Each row below holds a small network's activations on one input, seen along a few directions.
In each table, some parts of the input vary, and every possible input appears once, in random order.
Descriptions start from the smaller parts, as in this example, which fits no table here: values(3) and (point or line(11) or (line(4) and ring(8))).
Shared parts are said once, and a part with two or three values counts as separate values.

Other details of the inputs vary at random and push rows far along three fixed directions, the same in every table; ignore that.

A family of inputs:
x1: [ 12  14  -4   5   6   2  11  19  -8 -10   6  -2  -3]
x2: [ -9  -9  -6 -14   7  -5 -16  -5  13   9  -2   1   8]
x3: [  0  20 -29  13  -3  20   9  24 -28 -21 -17 -32  14]
x4: [ -7 -12   2  -5  13  -1  -4 -17  -2  15  -3  11   4]
x5: [  5  -6 -10 -30 -60  36 -32 -24   7  15   6 -63   2]
x6: [  4   1 -33  -3 -31  26 -20   5  -9 -12  -1 -55  15]
x7: [  4  -1  -7  -3 -32  24 -11  -2   3  -5  15 -25  -1]
x8: [  7 -10  32   7  -5 -24   1  -4  30  -1  21  35 -22]
x9: [ 11  22 -24  15  32  13  28  28 -50 -15 -17 -11  16]
x10: [  1 -20   7   4 -38  -4 -21 -15  28  -3  21 -14 -10]
x11: [ -3  10  -6  23  32   6  21  10 -38  -6 -23  12   8]
x12: [  5  -8  34   2 -14 -26  22   5  29 -11  38  31 -19]
x13: [ 12 -20  -8 -24 -34   6 -22  -8  24   5  40 -34   2]
x14: [-13  -1   3  -5  13   2   6  -8  -5   7  -7  15   5]
x15: [  8  -7  -7   6  -9  -8 -11   2   9  -6   6 -14  -2]
x16: [ -1  -2  -1  -3  15  -7 -17  -1  11   8  -9  11  -1]
x17: [-20 -14  -1  -1 -30   4 -29 -17  25   1  -4 -11   0]
x18: [  6   0 -21 -16 -25  24 -23   1   7   1  12 -37   7]
x19: [ -47    6    1   -3   59   -3  -33  -33  -11   45 -100   39   11]
x20: [  7  13 -29  -9 -14  29  11  20 -24 -15  10 -43  16]
x21: [  3   1 -10   0 -21  21   8   5 -14 -11  14 -23   6]
x22: [  1  11 -23  10   0  32  13  11 -43 -12 -11 -27  16]
x23: [-14 -12  17   4 -26 -14 -12  -9  36  -5   9  11 -12]
x24: [ -9 -14  15  15  -4 -19 -13 -12  22   0  -5  19 -10]
x25: [ 18   7  12   4   6 -19  32  23   1 -16  30  12  -8]
x26: [ -6   3   3   1 -17  12  -4   0   8  -4   5  -2  -5]
x27: [-58 -36  -5 -16  34  -5 -70 -55  30  51 -58  29  17]
x28: [  9   1  -9  -6  26  -3  11   3 -16   7   2   2   8]
x29: [ -3 -11   9 -29  -4 -14  -5  -7  32  11  24  10   0]
x30: [ 10  18 -19  -4  18  13  27  20 -34  -8   1 -13  14]
x31: [ 32  10  17  19  20 -26  31  25  -4 -13  24  25 -19]
x32: [ 13  -4  33  17   8 -28  14   3  18  -5  19  42 -24]
x33: [ -3   3  -8  10   6  -9  -5   8   2  -8 -13   0   3]
x34: [ -4  12  26  -3   3 -12  11  -5   5  10 -18  22 -15]
x35: [ 12   9 -13  -3  27   3  20  12 -27   0   0  -3  11]
x36: [-16   4  11   3  33 -10  19  -2  -7   6 -16  39   2]
x37: [  0   9  -6   4  14  12  24   6 -29  -4  -5   3   9]
x38: [-14 -14   2 -12 -23   6 -16 -14  19   5  12  -7   2]
x39: [  1  17   5  -5 -11  13   8  -3 -17   5 -19 -14  -5]
x40: [  0 -17  12 -27   1 -20  -9 -12  34  16  23  16  -1]
x41: [ 14  -1  32   9 -18 -19  17   7  25 -12  37  24 -25]
x42: [ 23  17  11  26   4 -25  40  34  -7 -32  18  12 -14]
x43: [ -8 -21   9  -4  -3 -28 -31 -15  42   9  -1  13  -6]
x44: [  6 -11 -10 -29 -14   7 -12  -8  12   9  23 -21   9]
x45: [ 15  15  17  42  15 -22  42  26 -22 -30  -1  28 -14]
x46: [  5   1   4   1   7   1  19   1 -14  -2   8   9   2]
x47: [ 11  25 -11   3  -7  29  15   6 -45  -2 -27 -32   4]
x48: [-34   0 -28   1  66   5 -28 -12 -24  27 -71  16  29]
x49: [-17  -9 -16   2 -30  20 -28 -13   7  -2 -12 -28   8]
x50: [ -3   9  -4  13  39   3  24   3 -37   2 -23  19   9]
x51: [  2  -3  26  -6   0 -16  -7 -20  12  21 -13  16 -17]
x52: [ 16  -3  30  19   6 -24  16   4  12  -5  22  35 -24]
x53: [  3  10 -23 -12 -19  27 -11  10  -3  -5   6 -36   8]
x54: [ 17  -5   1  -8 -15  -2 -11   3  18   0  25 -11  -7]
Description of these inputs: line(6) and (point or (values(2) and line(4))).
Question: The inputs of x20 and x48 match in every part but the line(6) part. If x3 is changed in the same way as x20 into x48, which row does it become?
Answer: x43
Question: The inputs of x14 and x46 match in every part but the line(6) part. If x41 is changed in the same way as x14 into x46, which row does it become?
Answer: x8
Question: Which other rows does x22 become when the values(2) part takes its other values? List them by row number.
Answer: x9

A family of inputs:
x55: [ 24  -9 -28 -57 -74  60  -6   5   5  -7  91 -88  15]
x56: [ 30 -36  21 -22 -40 -44 -35  -8  90   5  84  -5 -28]
x57: [-63 -23 -13 -20  29 -16 -80 -26  58  37 -55  21  14]
x58: [ -6 -14 -11 -33  60 -15 -18 -21  10  43  -1  21  13]
x59: [-28 -14   2 -17  29   6 -15 -27  10  25 -19  43  13]
x60: [-32  -7   0 -36  43 -10 -12  -9  16  33 -12  28  15]
x61: [-61   7 -76 -13 -26  68 -74 -16  -7  11 -70 -76  42]
x62: [-56  -3 -71 -52 -18  78 -53 -37 -26  27 -62 -74  63]
x63: [ 34  -9 -35  -1 -24  17 -27  11   3  -8  32 -53   7]
x64: [ 53 -19  47 -12  36 -65  41   9  32   7  79  66 -29]
x65: [-35 -28  15   5  24   8 -17 -44  -4  33 -27  40   5]
x66: [-29  10 -56  38 -22  70 -26  -4 -53 -14 -46 -71  22]
x67: [  3  10  25  10  85 -40  42  19 -29   1 -23  81   4]
x68: [-62 -32  -3 -39  24  -2 -65 -59  35  48 -56  40  26]
x69: [ 43 -17 -33 -51 -51  28 -15  -6  -3   3  67 -81  18]
x70: [ -4  47 -38  75  15  36  52  47 -93 -46 -48 -37   7]
x71: [ -84  -38    2   17   26  -23  -80  -60   44   36 -101   39   10]
x72: [-44  -5   3 -18  49  -2 -12 -27  12  32 -31  53  13]
x73: [  11  -18  -16  -26 -101   69   -1  -21   -6   -6   79  -92    5]
x74: [ 17  39  55  37  54 -24  38   3 -35  15 -65  74 -39]
x75: [ 17  49  43  38  47 -19  41   9 -57   4 -82  52 -28]
x76: [-49 -34 -10 -11  29  -5 -87 -33  49  35 -51  31  15]
x77: [ 23 -41  28 -60 -18 -53 -11 -24  75  26  73   9 -10]
x78: [ 28 -12  48  60 -29 -35  34  13  19 -39  48  40 -45]
x79: [-58 -33  -5 -57  39 -10 -59 -46  40  54 -47  28  32]
x80: [ 12 -43  38 -49 -27 -23 -19 -21  72  19  81  30 -14]
x81: [ 47  18  92   2 -38 -59  51   4  38  -5  29  44 -65]
x82: [  24   79   -8   39   34   49   59   33 -111   -9  -75  -23   -9]
x83: [ 28  50 -56  40  53  15  44  63 -82 -30 -31 -40  18]
x84: [  11  -33  -47  -50  -86   26  -75  -19   52    6   40 -109   19]
x85: [-34  12 -52  -5 -14  77  -2 -13 -68  11 -37 -73  37]
x86: [ 24  -7  54  17   2 -76  33  32  55 -31  46  61 -32]
x87: [ 10  17   9   0 104 -53  49  22 -22  20 -12  64  -1]
x88: [ 29  -5  56  32 -30 -64  30  22  52 -44  54  59 -42]
x89: [  0  45 -25  50  27   7  49  48 -59 -48 -50   1  14]
x90: [  5  24  -7  44  32  25  60  15 -97 -21 -34   5  14]
x91: [ 25 -19  67  56 -37 -65  31   8  40 -41  50  54 -51]
x92: [-50   5  21 -30   7   1 -65 -55  31  68 -93  12 -13]
x93: [ -5 -48  52 -30 -70 -28  -3 -42  69  11  69   8 -21]
x94: [  2  27   0  43  66 -19  32  43 -28 -23 -24  44  -3]
x95: [  0  47 -27  55  37  20  44  47 -61 -41 -36   6   7]
x96: [ 77  16 -17  23 -37  -3  38  53 -27 -53  66 -56  -8]
x97: [ 39  33 -10 -10 -50  31  77  46 -33 -43  77 -47  -2]
x98: [ 58  20  -9  25 -51  12  41  60 -27 -66  61 -48  -7]
x99: [  22   -8  -29   -5 -107   53  -25    8   21  -37   62  -81    1]
Question: What do these inputs look like to the network?
Answer: ring(5) and (point or (values(2) and line(4)))
Question: The inputs of x76 and x94 match in every part but the ring(5) part. If x63 is changed in the same way as x76 into x94, which row does it become?
Answer: x56
Question: The inputs of x61 and x95 match in every part but the ring(5) part. If x85 is changed in the same way as x61 into x95, which row does it become?
Answer: x73
Question: Which other rows does x88 become when the line(4) part takes its other values? List them by row number.
Answer: x91, x96, x98

A family of inputs:
x100: [ 15  -6  -6  21 -85  17 -32   3  25 -29  22 -60 -19]
x101: [-14  13 -39 -12  62   8  -9   7 -33  18 -49   0  30]
x102: [ 12 -17 -17   8 -10 -18 -28  15  32 -16  29 -18   1]
x103: [-60 -31  41 -24   6 -35 -64 -59  80  50 -45  65 -16]
x104: [ -7  10   6   1 -20  30  20 -12 -31   2  -9 -12  -2]
x105: [ -1   1  11 -29 -47  17 -22 -25  16  19  -2 -29 -10]
x106: [ 46  26 -34 -17  13  49  60  32 -84 -12  36 -49  25]
x107: [-16  33  26  12  87 -18  30  -7 -48  34 -94  67  -3]
x108: [ 25  19 -37 -12   5  40  50  28 -64 -19  36 -46  26]
x109: [ 28  19  25  51 -19 -16  32  28 -11 -35   9   8 -30]
x110: [-60 -29   1 -59 -44  28 -88 -72  57  56 -34 -20  10]
x111: [  7 -38  12 -30 -32 -41 -43 -10  88   4  56   7  -9]
x112: [ 10   1 -17 -13 -88  41 -31  -8  13 -11  12 -81  -4]
x113: [-46  18 -37  43  22  45 -12  -6 -60  -5 -93 -13  26]
x114: [  8  31 -33  57  94  -4  47  49 -80 -30 -44  30  24]
x115: [  5   5  65  40  -4 -61  35  16  42 -27  17  76 -45]
x116: [ 12 -27 -20 -92 -57  32 -46 -31  40  38  57 -71  20]
x117: [ 72  14  71  -3  10 -75 112  57  24 -38 124  69 -45]
x118: [ 70  -9  59  49   0 -90  79  59  40 -65 116  70 -51]
x119: [-35   1  16 -18  44   4 -32 -47  -9  58 -79  29   1]
x120: [-51  -1  11 -35  25  15 -33 -48   2  56 -71  24  10]
x121: [  8 -18  18 -66  -7 -12   1 -13  42  29  58   7   2]
x122: [-37  10 -58  20  56  15 -22  21 -29 -10 -63  -6  39]
x123: [ 42 -17  34  -6  -3 -44  39  14  30 -13  86  34 -22]
x124: [  8 -40   9 -17 -44 -23 -13  -4  62 -12  80  -3  -5]
x125: [-69 -41  24 -13  -7 -17 -75 -68  69  44 -49  41  -5]
x126: [-31  19 -22  31  18  17 -25  -3 -28   0 -88  -5  11]
x127: [ 24  24 -41  49  18  14  56  64 -63 -60  21 -26  18]
x128: [-24  27 -35  35  30  38 -19  -4 -58   7 -99 -23  17]
x129: [ 13  -9  58  34 -37 -64   0   8  69 -27  26  44 -49]
x130: [ 9 -4 -2 -6 20 -7 30 12 -9 -6 35 13  8]
x131: [-41  -5   8   9  11   9 -15 -30  -5  19 -50  24   2]
x132: [ 37   3   4  26  19 -34  29  38   1 -29  42  16 -10]
x133: [ 24 -23  15 -23  -4 -34  -6  -2  45  10  55  12 -12]
x134: [-20  34 -36  22 -11  57  -1  11 -57 -14 -60 -47  21]
x135: [-17 -14 -34 -27  16   3 -47 -12  21  20 -19 -18  25]
x136: [-14 -11  81  47  10 -92  11   4  79 -17   1 110 -56]
x137: [-11   3   6  35  86 -64   0  27  14 -10 -37  76   0]
x138: [ -9   0  -9  -5  79  -9   9  -5 -32  25 -30  41  20]
x139: [ 50   8 -27 -44 -51  30  20  23 -11 -16  75 -78   9]
x140: [ 23  47 -12  51   9  41  64  32 -98 -35 -28 -18   0]
x141: [-45 -16 -29 -36  42   1 -42 -24  20  37 -34  13  30]
x142: [ 14  17  27  11 -18 -11  21   7   1  -8  -1   8 -24]
x143: [-58 -33   1 -63 -38  46 -74 -80  29  65 -34 -25  17]
x144: [ 20  13 -29 -32  10  43  47  14 -62   1  31 -38  28]
x145: [-43 -25  27   1  82 -76 -28 -12  65  25 -31 107  -1]
x146: [ 38  29 -30  53 -94  61  48  50 -59 -79  44 -96  -2]
x147: [-11  25  50  55 100 -59  35   4 -23  15 -85 113 -28]
x148: [-26  20  -8  18  44  28   3 -18 -62  22 -82  12  13]
x149: [ -5 -17 -16   1 -90  46 -46 -22  15 -11  13 -69  -1]
x150: [ 34 -10  33  18  29 -57  44  23  20 -20  57  59 -21]
x151: [ 41  44   9  20  -1  39  82  26 -92 -20   2 -18  -7]
x152: [ 13 -22  13  -6 -98  21 -29 -22  41 -12  51 -48 -20]
x153: [-14 -11 -45 -16  21  17 -46  -9  -1  19 -26 -32  28]
x154: [ 64  39 -38  -3  -2  37  64  54 -77 -33  47 -69  12]
x155: [ 17 -32 -12 -79 -49  24 -44 -33  39  40  62 -61  11]
x156: [ -6 -33 -28 -57 -68  24 -57 -19  63   9  58 -61  17]
x157: [ -3 -15 -36 -19 -20  27 -12  -1  -2  -4  28 -42  24]
x158: [-34  13 -31  56  17  30 -25   0 -45 -14 -88  -9  13]
x159: [ 18 -13  57 -11 -38 -33  -3 -24  49  16  33  23 -41]
Question: The inputs of x155 and x102 match in every part but one. If x151 is changed in the same way as x155 into x102, which row does it become?
Answer: x158
Question: The inputs of x123 and x114 match in every part but one. If x141 is changed in the same way as x123 into x114, which row does it become?
Answer: x145
Question: What do these inputs look like to the network?
Answer: values(2) and ring(5) and line(6)
Question: Which other rows does x139 become when the values(2) part takes its other values? List them by row number.
Answer: x105
Question: Which other rows does x142 become when the values(2) part takes its other values? List them by row number.
Answer: x101
Question: Which other rows does x131 become when the line(6) part takes its other values? List them by row number.
Answer: x104, x113, x125, x143, x146
